These are the activations of a small neural network, seen along a few directions. Each row is one input.
Each table varies a few parts of the input and shows all the possible inputs, shuffled.
Descriptions start from the smaller parts, as in this example, which fits no table here: one of 3 separate values, together with either a single point or one of 9 places along a line or (one of 5 places around a ring, together with one of 6 places along a line).
Shared parts are said once, and a part with two or three values counts as separate values.
In the rows, 128 means zero.

Other details of the inputs shift rows strongly along two fixed directions, in all tables alike. That doesn't count.

Table:
row 1: [127 128 121 131 125 118 124 131 130 114 121 133 132]
row 2: [132 119 132 130 124 124 123 137 116 126 126 128 123]
row 3: [130 116 126 126 120 112 117 130 122 129 125 123 122]
row 4: [132 123 123 126 130 122 120 131 127 123 120 135 128]
row 5: [138 129 129 122 124 127 128 138 135 129 117 134 131]
row 6: [132 136 129 128 120 121 133 139 142 117 121 132 133]
row 7: [130 119 126 124 125 116 119 130 123 125 124 124 120]
row 8: [134 126 131 132 126 130 119 135 116 122 122 135 130]
row 9: [133 128 130 151 133 125 130 119 141 137 111 109 129]
row 10: [140 126 132 119 121 124 127 134 129 131 118 128 130]
row 11: [127 130 120 134 125 117 124 134 134 113 124 132 133]
row 12: [127 129 144 130 133 116 127 130 126 128 122 130 139]
row 13: [132 126 143 127 131 118 121 126 117 139 122 127 135]
row 14: [133 134 129 126 119 122 133 136 139 119 117 133 133]
row 15: [136 130 130 121 125 123 133 138 138 122 121 130 134]
row 16: [134 120 126 124 127 119 119 128 121 124 120 129 127]
row 17: [133 125 124 127 128 122 116 128 122 122 121 130 128]
row 18: [128 130 127 137 124 128 128 140 124 115 123 136 134]
row 19: [129 128 142 130 133 121 121 130 123 137 120 134 136]
row 20: [131 116 133 130 118 120 122 134 116 129 127 128 123]
row 21: [139 124 119 154 129 133 133 125 138 123 114 116 122]
row 22: [ 98 160 140  86 128 168 181  41 133 133 198 158  52]
row 23: [134 124 131 133 128 130 123 138 120 124 121 140 129]
row 24: [136 118 115 148 129 126 126 120 149 122 114 112 123]
row 25: [131 130 142 130 131 121 117 126 119 135 122 129 136]
row 26: [130 121 141 130 125 112 120 126 118 142 128 123 130]
row 27: [122 134 140 134 128 119 127 130 127 127 121 130 140]
row 28: [ 61 118  15 104 185 228 122 186 129 199 218  50 216]
row 29: [138 131 130 122 122 127 124 134 131 128 119 129 130]
row 30: [132 126 130 132 129 127 128 139 123 117 124 135 133]
row 31: [141 125 125 143 122 131 135 122 156 124 110 114 121]
row 32: [136 124 131 121 120 121 126 137 131 132 123 122 125]
row 33: [135 121 132 129 125 127 123 134 115 125 122 133 129]
row 34: [121 135 141 136 128 117 127 133 131 125 123 130 140]
row 35: [ 88 165 150  89 145 171 183  28 123 138 207 161  52]
row 36: [128 132 129 139 124 125 128 141 128 112 124 137 131]
Each input here is: one of 4 separate values, together with either a single point or one of 8 places along a line.
Q: Changing only the choice among 4 separate values turns row 11 into row 36. The same change can be made to row 16. Which row results?
A: row 33
Q: Which other rows does row 28 become when the choice among 4 separate values takes its other values? List them by row number.
A: row 12, row 15, row 30

Table:
row 37: [124 131 134 116 128 128 127 123 136 147 132 120 132]
row 38: [125 132 130 123 140 142 128 133 115 129 136 139 136]
row 39: [130 121 134 123 137 134 124 118 117 150 132 120 126]
row 40: [130 129 119 142 128 143 141 128 146 126 127 120 122]
row 41: [133 125 115 141 136 145 134 119 140 126 122 120 122]
row 42: [129 135 116 136 130 139 142 124 152 123 127 115 129]
row 43: [129 136 114 134 129 138 137 124 156 126 126 120 128]
row 44: [127 127 114 110 124 132 131 134 129 125 139 124 125]
row 45: [124 130 113 146 130 143 132 120 136 125 127 119 124]
row 46: [180  81 126 166  97  57  57 220 109 110  41 107 182]
row 47: [126 125 138 124 128 132 131 127 123 149 137 119 125]
row 48: [122 127 134 129 131 130 121 119 113 148 136 121 126]
row 49: [117 127 114 147 138 133 134 116 142 123 129 116 129]
row 50: [118 119 115 123 131 124 122 126 120 123 143 127 125]
row 51: [126 131 137 118 129 127 131 123 130 143 133 116 133]
row 52: [109 135 133 131 140 126 127 130 118 123 139 137 140]
row 53: [116 138 132 130 133 138 124 134 112 126 138 140 137]
row 54: [116 125 135 130 138 119 124 116 120 145 138 118 131]
row 55: [164 157 217 126  92  64 155  66 129  61  84 208  60]
row 56: [121 136 133 124 131 140 136 139 121 130 139 140 137]
row 57: [129 119 118 117 121 134 130 137 123 127 138 130 118]
row 58: [126 128 113 109 122 128 127 133 135 127 134 130 123]
row 59: [131 115 112 115 130 140 123 129 117 129 138 129 119]
row 60: [119 142 127 115 130 134 133 134 134 130 135 139 143]
Q: What is each input in this table made of?
A: one of 4 separate values, together with one of 6 places along a line
Q: Changing only the place on the line of 6 turns row 53 into row 38. The same change can be made to row 48. Which row results?
A: row 39
Q: Which other rows does row 40 become when the choice among 4 separate values takes its other values? List them by row number.
A: row 47, row 56, row 57
Q: Which other rows does row 41 become when the place on the line of 6 takes its other values? List them by row number.
A: row 40, row 42, row 43, row 45, row 49
